A small network was shown many inputs. Here are its activations along a few directions, one row for each input.
In each table, some parts of the input vary, and every possible input appears once, in random order.
Descriptions start from the smaller parts, as in this example, which fits no table here: one of 8 places around a ring, together with either a single point or one of 11 places along a line or (one of 2 separate values, together with one of 6 places along a line).
Shared parts are said once, and a part with two or three values counts as separate values.

Rows:
x1: [ 10 -23  25 -24 -24  -4 -14 -46  48 -62 -62 -47 -51 -18 -10   4  21  -4]
x2: [-35 -27   6  22  31 -26  16 -76   9  56  37 -20 -31 -21   2 -40   6  64]
x3: [  5  35 -14  15  10  16  37  -3 -31  34  37  24  52  16   2 -22 -42 -19]
x4: [-11 -37  18 -39  -8 -33   1 -96  83 -24 -48 -56 -60 -31 -37 -29  57  37]
x5: [ 38 -32 -14  11   5  23   9  14  -5  22  -6  27  14   8  18  26   4   0]
x6: [ -1  70 -36  20  14   8   4  54 -61   8  21  23  74  38   8   8 -16 -16]
x7: [-43 -25  28  27  18 -45  26 -70  32  55  57 -22  10   6  -6 -36   8  64]
x8: [ 12 -13   8  15  12  14  30  14 -10  18  46   9  31  35   2   2 -23 -10]
x9: [-52  22   5  26  16 -44  33 -86  10  72  47  -8  30 -13  -6 -59 -14  54]
x10: [-44  45  39   6 -23  -4  17 -25 -33  46  36  -9  22   0  -4 -46 -39 -11]
x11: [ -4 -40  27   4   1 -15 -29 -24   9 -14 -26 -13 -26 -30  25   1  13   3]
x12: [ -4  71   3  -6 -14  13   5  41 -27  32  36  17  23  12 -32 -23 -40 -38]
x13: [ 30   3 -37  15   8  16 -21  70 -35  -4 -20  25  37  29  25  59  28   3]
x14: [ 36   9 -25 -46  -9  19 -23  43  10 -86 -73 -28 -15  14 -24  45  49 -31]
x15: [  3 -30  14  40  -6  -7 -12 -19   2  20 -10   6  -1  -5  37  18   1  30]
x16: [-30  38  14  41  -1 -15  16 -37 -23  32  33   4  38   4  21 -28 -47  11]
x17: [-41 -45  21 -35 -30 -38   1 -76  66 -23 -35 -20 -55 -48  -8 -36  42  38]
x18: [ 15  15   0  28  11  -1  -2  47   4   3  41  16  19  35  -7  21 -31  -6]
x19: [ 28 -43  -2 -24  12  17  -8   8   1 -13 -20   8 -11 -18   7  10  16 -28]
x20: [ 20 -15 -15   8  24  33  21   7 -32  19  27  11 -10   8  12  -1 -26 -10]
x21: [  3  22 -16  20  15   8  -3  71 -39  -8  30   7  54  57   8  33   2  -7]
x22: [ 10  63 -21  29   9   1   5  30 -18  18  33  31  39  16  -8  -4 -49 -16]
x23: [ 14  -6  -7 -33 -34   9 -22  42  38 -73 -48  17 -45 -26  -9  26   2 -31]
x24: [ 11 -35  -1 -46 -34  24   6   9  25 -58 -44  10 -33 -24  -1   5  10 -34]
x25: [-23 -32  27 -19 -46  -7 -15 -24  32 -60 -50 -11 -47 -35  19  -3   6  -5]
x26: [ 21  -8 -24 -19  15   9 -38  64 -28 -38 -36   7  11   3  13  43  40 -25]
x27: [ 32 -14  -8 -12  12   1 -37  41  15 -28 -24  15 -23 -20  -2  31   7 -24]
x28: [-24 -11  35  42   1 -16   9 -19  -2  17  41 -11  17  23  21  -4 -26  20]
x29: [ 43 -26  -3 -51 -12  28   7 -13  40 -60 -57 -25 -37  -6 -29  12  24 -34]
x30: [-65  31  31 -10  -5 -33  33 -76   1  86  50 -20  15 -15 -31 -78  -4  34]
x31: [-14 -12  13  36  14   2   0 -26 -25  17  23  -9 -24  -4  30  -9 -29  20]
x32: [-16  77 -12 -14  -9  20   5  65 -70  21  25   8  57  34 -16 -11  -7 -39]
x33: [-17 -44   5  25  10 -35   3 -70  35  58   5  -4  -7 -20   9 -14  35  75]
x34: [ 41  -4 -21  23   5   8 -20  46   8   7  -9  34   2   6   9  48  -5   4]
x35: [ 24  14 -21  21  24  17  -8  39 -18   4  24  18 -22   6   3  20 -34  -8]
x36: [ -9  42  11 -21 -12  27  38   8 -40  48  40  11  36  12 -22 -41 -34 -40]
x37: [  2  -1 -23 -40 -30  16 -24  65  -5 -84 -60   8 -11  -3   5  37  34 -32]
x38: [ 13  20 -36  12  28  25  -8  63 -61  -7  12   8  12  29  18  31  -1  -8]
x39: [-26 -55  18 -10  17 -43 -14 -75  42  24 -11 -22 -33 -45  -2 -31  47  46]
x40: [ 47   3  -9 -39 -12  12 -22  20  53 -75 -62 -19 -49  -9 -39  33  16 -30]
Changing only one part turns x19 into x26. The same change can be made to x3. Which row results? -> x6
Changing only one part turns x4 into x29. The same change can be made to x30. Which row results? -> x36
Describe the family of inputs behind these rows. -> one of 5 places along a line, together with one of 8 places along a line
Change only the place on the line of 5 in x5. List by row number the other rows that result. -> x13, x15, x33, x34
Change only the place on the line of 8 in x27. List by row number the other rows that result. -> x12, x18, x22, x23, x34, x35, x40
Change only the place on the line of 5 in x17. List by row number the other rows that result. -> x23, x24, x25, x37

Rows:
x41: [-75  34  25  16   3 -46  33 -83  -8  84  57 -22  40  -1 -13 -75  -1  52]
x42: [ 36  40 -24  23   2  47  -5 104 -65 -16  19  43  37  37  23  43 -53 -56]
x43: [ 18 -68  19 -30 -28   1 -25 -26  64 -74 -71 -15 -81 -45   7  20  24  -6]
x44: [ 31 -87  -6 -21   2 -12 -37 -20  64 -67 -80 -23 -66 -29  11  46  71  27]
x45: [ 14  77 -36 -14  -3  28 -11 110 -65 -25   1  20  62  46 -11  32  -3 -53]
x46: [-51   0  39  52  11 -30  33 -84  -6  91  77   0  14 -11  18 -62 -51  47]
x47: [ 41  63 -27  -6  -2  49   6  99 -52 -17  16  33  41  40 -13  27 -45 -71]
x48: [ 49  19 -49  28  30  35 -20 114 -63  -4  10  42  52  47  26  69  -4 -25]
x49: [-38 -19  12  60  38 -43  21 -74  -1 100  69  -4  24   3  18 -34  -3  82]
x50: [-46  18  33  18   6 -20  47 -84  -1  89  71 -11  15  -7 -16 -77 -39  29]
x51: [ 23 -46  10 -61 -28   7 -12 -30  70 -77 -75 -25 -79 -43 -26   3  32 -23]
x52: [ -2 -31   4 -64 -32 -16 -30 -26  62 -83 -95 -39 -59 -38 -23   9  73  -1]
Changing only one part turns x45 into x52. The same change can be made to x42. Which row results? -> x43
Describe the family of inputs behind these rows. -> one of 3 separate values, together with one of 4 places along a line
Change only the choice among 3 separate values in x44. List by row number the other rows that result. -> x48, x49

Rows:
x53: [ -75  -11   58   41   -7  -33   37 -108   -4   91   72   -1   -1  -36
   25  -85  -58   43]
x54: [ 12  96 -15  12 -10  25   2  94 -50 -11  31  24  58  47 -17  19 -55 -55]
x55: [ 38   1 -54  59  41  16 -31 115 -70   4  14  43  71  60  54  88  16  11]
x56: [ -5 103 -33 -40  -6  33  15  88 -78  10  21  14  77  44 -37  -9  -7 -64]
x57: [ -80   46   28  -18   -5  -43   45 -105   -3   90   48  -36   38  -11
  -40 -104   13   39]
x58: [-70  40  41  29  -7 -55  33 -98  25  71  62 -23  14  -6 -19 -76 -33  53]
x59: [  23  -66   30  -49  -49   24  -24   -8   48 -103  -86  -15  -89  -46
   13   20   10  -45]
x60: [-45 -55   8  77  51 -61  -4 -79  -1  86  46 -17  23   4  48  -6  37 117]
x61: [  20   -9    7  -59  -46    1  -33    8   74 -122  -93  -29  -69  -26
  -34   22   29  -37]
x62: [   5    0   -8 -111  -43    8  -14    0   45 -103 -105  -42  -47  -29
  -54   -3   80  -44]
x63: [ 66  19 -36  31  41  48  15  82 -48  30  53  46  38  47   4  37 -50 -38]
x64: [ -17  -39   22   49   39  -24   46 -103   25  112   82   -3   -6   -9
   -1  -54  -29   70]
x65: [  9  54  -6  28 -11  48   7  81 -85   8  39  47  40  24  33   9 -82 -63]
x66: [  45  -94  -32  -10   10  -13  -77   38   46  -90 -108   -2  -61  -28
   37   94  100   33]
x67: [ 75 -85 -11 -40   1  27 -17  -6  75 -73 -76  -6 -85 -33 -11  48  31 -18]
Describe the family of inputs behind these rows. -> one of 3 separate values, together with either a single point or one of 4 places along a line
Changing only the choice among 3 separate values turns x67 into x63. The same change can be made to x66. Which row results? -> x55
Change only the place on the line of 4 in x56. List by row number the other rows that result. -> x54, x63, x65
List by row number the other rows that have the choice among 3 separate values in common with x64. -> x53, x57, x58, x60

Rows:
x68: [-50  40  35  18 -10  -3  47 -55 -32  77  72   2  27  -3  -3 -75 -65  -1]
x69: [-52  38   8  67  21 -23  14  -4 -68  90  83  17  70  27  35 -26 -36  38]
x70: [ 73 -71 -29 -23  14  34 -27  46  25 -66 -63   7 -45  -4  11  69  42 -19]
x71: [ 59  24 -34 -49 -14  35 -22  87  13 -83 -58   6 -10  17 -34  52  20 -62]
x72: [-67  19  24  12  11 -44  35 -92  -4  91  55 -24  35  -5 -14 -75   7  56]
x73: [ 14 -29 -12 -69 -22  -1 -29   4  45 -84 -92 -29 -49 -26 -24  22  76 -13]
x74: [ 32 -11   2 -65 -43  39 -18  42  19 -99 -75   0 -53 -26 -13  21   4 -74]
x75: [ 33 -13 -28 -12 -13  22 -47  89 -19 -84 -68  15  -4   7  30  73  33 -32]
x76: [-11 -16   2  59  47 -13  33 -49 -21 113  85  18  30   8  18 -31 -31  53]
x77: [-45  -4  33  55   8 -41  20 -74  17  67  61  -5   8  -5  13 -41 -35  58]
x78: [-27  74  -1  33  22  -8  42 -10 -39  86  91   7  67  38 -24 -46 -50  10]
x79: [  40  -52   -1  -26  -22    3  -47   18   64 -109  -91  -14  -75  -27
    5   57   35  -14]
Changing only one part turns x70 into x76. The same change can be made to x73. Which row results? -> x72
Describe the family of inputs behind these rows. -> one of 2 separate values, together with one of 6 places around a ring

Rows:
x80: [ 12 -27   7  48  30  13   5   1 -31  46  47  23  -7  -3  38   5 -45  10]
x81: [-16  32 -11  52  31   5   8  34 -72  49  63  15  57  41  30   5 -33  11]
x82: [-26  48  19   7 -14  20  26  -2 -51  33  44   9  20   4   3 -45 -61 -34]
x83: [-39 -13  14  11   5 -33  -9  -8  -5  19  15 -16  25  15  10  -1  38  41]
x84: [-55   3  39 -34 -36 -20  11 -45  15  -1  -3 -22  -9 -24 -13 -51   8  -5]
x85: [ 59 -22 -46 -66 -12  48 -26  98 -15 -64 -76  30   0  -3  -4  58  57 -61]
x86: [  0   8 -15  22  24  -9  17 -24 -12  30  13 -18  43  30   0   0  22  32]
x87: [-15  24  12 -25 -17   4  36 -60   7   8  -6 -21   9  -8 -24 -47  -9 -10]
x88: [-17 -74  22  10   4 -24  -7 -44  36  12   1  -6 -40 -29  20  -5  25  44]
x89: [-10  48 -17  29  15 -23   2  25 -11  42  42  18  53  28 -11   0  -5  22]
x90: [ 24 -51  -3  16  23  -2  16 -61  29  24  -3  -6 -21 -10  10  -1   8  34]
x91: [ 13 -13  -3  26  14 -13  -3 -11  30  39  24  26  -9 -15  -4   0 -20  23]
x92: [  25  -20  -16    2  -28    1  -58   32   20 -102 -100    4  -38  -26
   40   65   25   -9]
x93: [-25  63  10 -17 -28  -8  22 -12   8  25  21  10  16 -10 -35 -44 -36 -20]
x94: [ 13  15 -20 -49  16   3 -31  15  12 -51 -42 -39 -60 -15 -41   7  39 -14]
x95: [  59  -22    8  -32  -26   39   -9   64   41 -107  -41   -7  -37   25
  -19   54  -11  -64]
Describe the family of inputs behind these rows. -> either one of 4 separate values or (one of 3 separate values, together with one of 4 places along a line)
Change only the place on the line of 4 in x84. List by row number the other rows that result. -> x82, x87, x93
